B =
[[122 126 135 123 120 148 143 126 126 124 131 133]
 [120 125 122 118 123 129 117 124 119 130 144 143]
 [141 126 131 130 131 128 139 130 129 135 121 136]
 [119 120 112 117 122 117 113 121 117 140 126 132]
 [136 127 136 129 137 138 140 134 127 123 124 132]
 [120 138 121 134 120 122 116 125 135 122 127 114]
 [134 119 135 125 138 137 138 134 136 123 125 128]
 [137 136 136 126 142 135 135 128 129 129 132 138]
 [116 125 118 130 136 119 117 124 120 133 136 129]
 [136 120 141 106 129 133 135 134 125 130 122 151]
 [124 128 124 139 125 129 116 125 132 116 125 116]]
Indices start at 1.
(1, 1): 122
(11, 3): 124
(3, 9): 129
(6, 11): 127
(8, 4): 126
(6, 8): 125
(6, 5): 120
(10, 5): 129
(2, 2): 125
(10, 12): 151
(6, 6): 122
(3, 4): 130
(8, 11): 132
(2, 12): 143
(4, 1): 119
(10, 4): 106
(8, 6): 135
(4, 5): 122
(6, 4): 134
(11, 12): 116
(3, 1): 141
(11, 7): 116
(2, 10): 130
(1, 4): 123
(4, 7): 113
(9, 6): 119
(6, 10): 122
(11, 9): 132
(10, 11): 122
(3, 3): 131
(5, 3): 136
(5, 5): 137
(2, 6): 129
(5, 11): 124

grid =
[[128 114 128 148 107 151]
 [128 127 127 128 128 128]
 [135 133 127 124 131 129]
 [132 136 129 125 141 124]
 [127 127 127 127 127 127]
 [136 134 131 103 154 106]
 [137 134 129 119 147 122]
 [129 116 134 140 108 144]
 [129 119 134 142 110 145]
 [137 130 133 101 144 108]
 [110 141 126 146 125 127]
 [124 136 129 133 129 126]]
Indices start at 1.
row 1 col 1 -> 128
row 5 col 2 -> 127
row 1 col 5 -> 107
row 4 col 2 -> 136
row 2 col 5 -> 128
row 1 col 2 -> 114
row 2 col 3 -> 127
row 5 col 4 -> 127
row 7 col 1 -> 137
row 9 col 1 -> 129
row 1 col 4 -> 148
row 12 col 4 -> 133
row 2 col 2 -> 127
row 8 col 3 -> 134
row 1 col 3 -> 128
row 10 col 4 -> 101
row 12 col 3 -> 129
row 11 col 6 -> 127
row 8 col 1 -> 129
row 7 col 6 -> 122
row 10 col 1 -> 137
row 4 col 5 -> 141
row 12 col 1 -> 124
row 5 col 6 -> 127
row 4 col 4 -> 125
row 2 col 6 -> 128

arr =
[[115 105 127 114 129 128 137 126 124 128]
 [122 116 130 142 131 128 127 134 127 124]]
Rows and columns are counted from 1.
(1, 1) => 115
(2, 3) => 130
(2, 4) => 142
(1, 2) => 105
(1, 8) => 126
(2, 1) => 122
(1, 5) => 129

a =
[[126 136 123 141 123 107 119 118 138 132]
 [142 124 120 131 116 119 133 133 136 127]
 [126 116 129 125 135 134 127 126 133 124]]
Rows and columns are counted from 1.
(1, 1)	126
(2, 3)	120
(2, 5)	116
(3, 3)	129
(1, 6)	107
(1, 10)	132
(1, 9)	138
(3, 2)	116
(2, 9)	136
(3, 7)	127
(1, 7)	119

A =
[[110 109 142 151 138 144 113 104 112 130 135]
 [139 110 129 114 132 145 127 123 130 139 135]
 [117 133 135 133 145 124 120 117 136 147 121]
 [152 127 107 104 116 128 139 104 112 132 142]
 [112 104 124 113 138 132 147 109 126 149 145]
 [106 148 136 110 104 136 131 105 112 128 111]
 [136 136 119 128 112 106 153 123 152 106 118]
 [149 114 111 115 153 140 108 145 114 107 135]
 [149 152 128 122 115 107 134 125 134 136 107]
 [104 142 143 118 152 130 120 134 107 127 127]
 [120 116 104 108 146 132 116 146 153 124 110]
 [150 105 152 150 127 150 149 136 150 141 130]
 [111 124 142 142 132 141 117 143 114 131 118]
 [142 137 139 113 131 137 143 128 111 105 130]
 [124 108 148 107 104 106 106 109 110 139 125]]
Indices start at 1.
row 1 col 1	110
row 8 col 11	135
row 10 col 6	130
row 1 col 11	135
row 3 col 6	124
row 2 col 1	139
row 12 col 4	150
row 5 col 11	145
row 1 col 9	112
row 11 col 9	153
row 2 col 7	127
row 12 col 2	105
row 1 col 7	113
row 12 col 7	149
row 5 col 4	113
row 3 col 5	145
row 11 col 3	104
row 4 col 8	104
row 8 col 10	107
row 6 col 2	148
row 15 col 10	139
row 3 col 11	121
row 8 col 5	153
row 1 col 5	138
row 14 col 10	105
row 11 col 11	110
row 8 col 8	145
row 10 col 7	120
row 15 col 4	107
row 4 col 1	152
row 3 col 1	117
row 10 col 5	152
row 10 col 11	127
row 7 col 2	136
row 10 col 8	134

X =
[[142 128 128 120 128 123 121 149 145 134 105 120]
 [146 128 111 119 128 113 114 146 145 114 141 129]]
Rows and columns are counted from 1.
(1, 1) => 142
(2, 12) => 129
(2, 5) => 128
(1, 8) => 149
(2, 3) => 111
(2, 11) => 141
(1, 6) => 123
(2, 6) => 113
(1, 5) => 128

m =
[[114 114 116 119 125 132]
 [115 128 138 142 139 132]
 [122 133 140 140 133 122]
 [121 130 140 147 148 142]
 [133 129 125 121 118 116]
 [105 107 116 129 140 145]
 [136 135 133 130 128 125]
 [124 136 142 143 138 132]
 [116 118 124 132 140 144]
 [133 139 142 143 142 140]
 [139 144 145 143 139 135]]
Rows and columns are counted from 1.
(1, 1) = 114
(10, 2) = 139
(1, 4) = 119
(8, 2) = 136
(3, 6) = 122
(2, 4) = 142
(11, 4) = 143
(6, 4) = 129
(4, 2) = 130
(1, 2) = 114
(7, 3) = 133
(8, 3) = 142
(11, 2) = 144
(7, 6) = 125
(10, 4) = 143
(2, 5) = 139
(4, 6) = 142
(1, 6) = 132
(9, 6) = 144
(2, 1) = 115
(10, 6) = 140
(8, 4) = 143
(6, 2) = 107
(5, 2) = 129
(11, 1) = 139
(5, 4) = 121

M =
[[114 148 134 111 129 118 137 133 121]
 [116 148 122 133 115 126 150 122 113]
 [144 132 134 127 107 119 124 115 110]
 [147 109 144 134 122 112 110 145 113]
 [139 119 110 144 115 139 109 141 108]
 [121 138 128 117 126 119 135 116 130]
 [114 137 124 143 136 116 127 137 132]
 [121 127 143 135 107 145 136 122 144]
 [131 144 132 115 143 115 134 128 120]
 [124 123 134 107 118 141 119 116 137]
 [145 114 119 112 109 125 115 136 124]
 [141 136 116 144 115 148 113 130 127]]
Indices start at 1.
(1, 1): 114
(4, 8): 145
(5, 6): 139
(4, 3): 144
(7, 1): 114
(2, 7): 150
(9, 2): 144
(3, 1): 144
(5, 9): 108
(6, 1): 121
(4, 9): 113
(7, 9): 132
(6, 3): 128
(1, 2): 148
(3, 5): 107
(12, 5): 115
(10, 9): 137
(3, 2): 132
(6, 7): 135
(2, 8): 122
(7, 6): 116
(11, 1): 145
(4, 1): 147
(2, 2): 148
(6, 8): 116
(4, 2): 109
(11, 2): 114
(11, 3): 119
(1, 9): 121
(9, 8): 128
(10, 8): 116
(3, 9): 110
(7, 4): 143
(11, 5): 109
(8, 5): 107
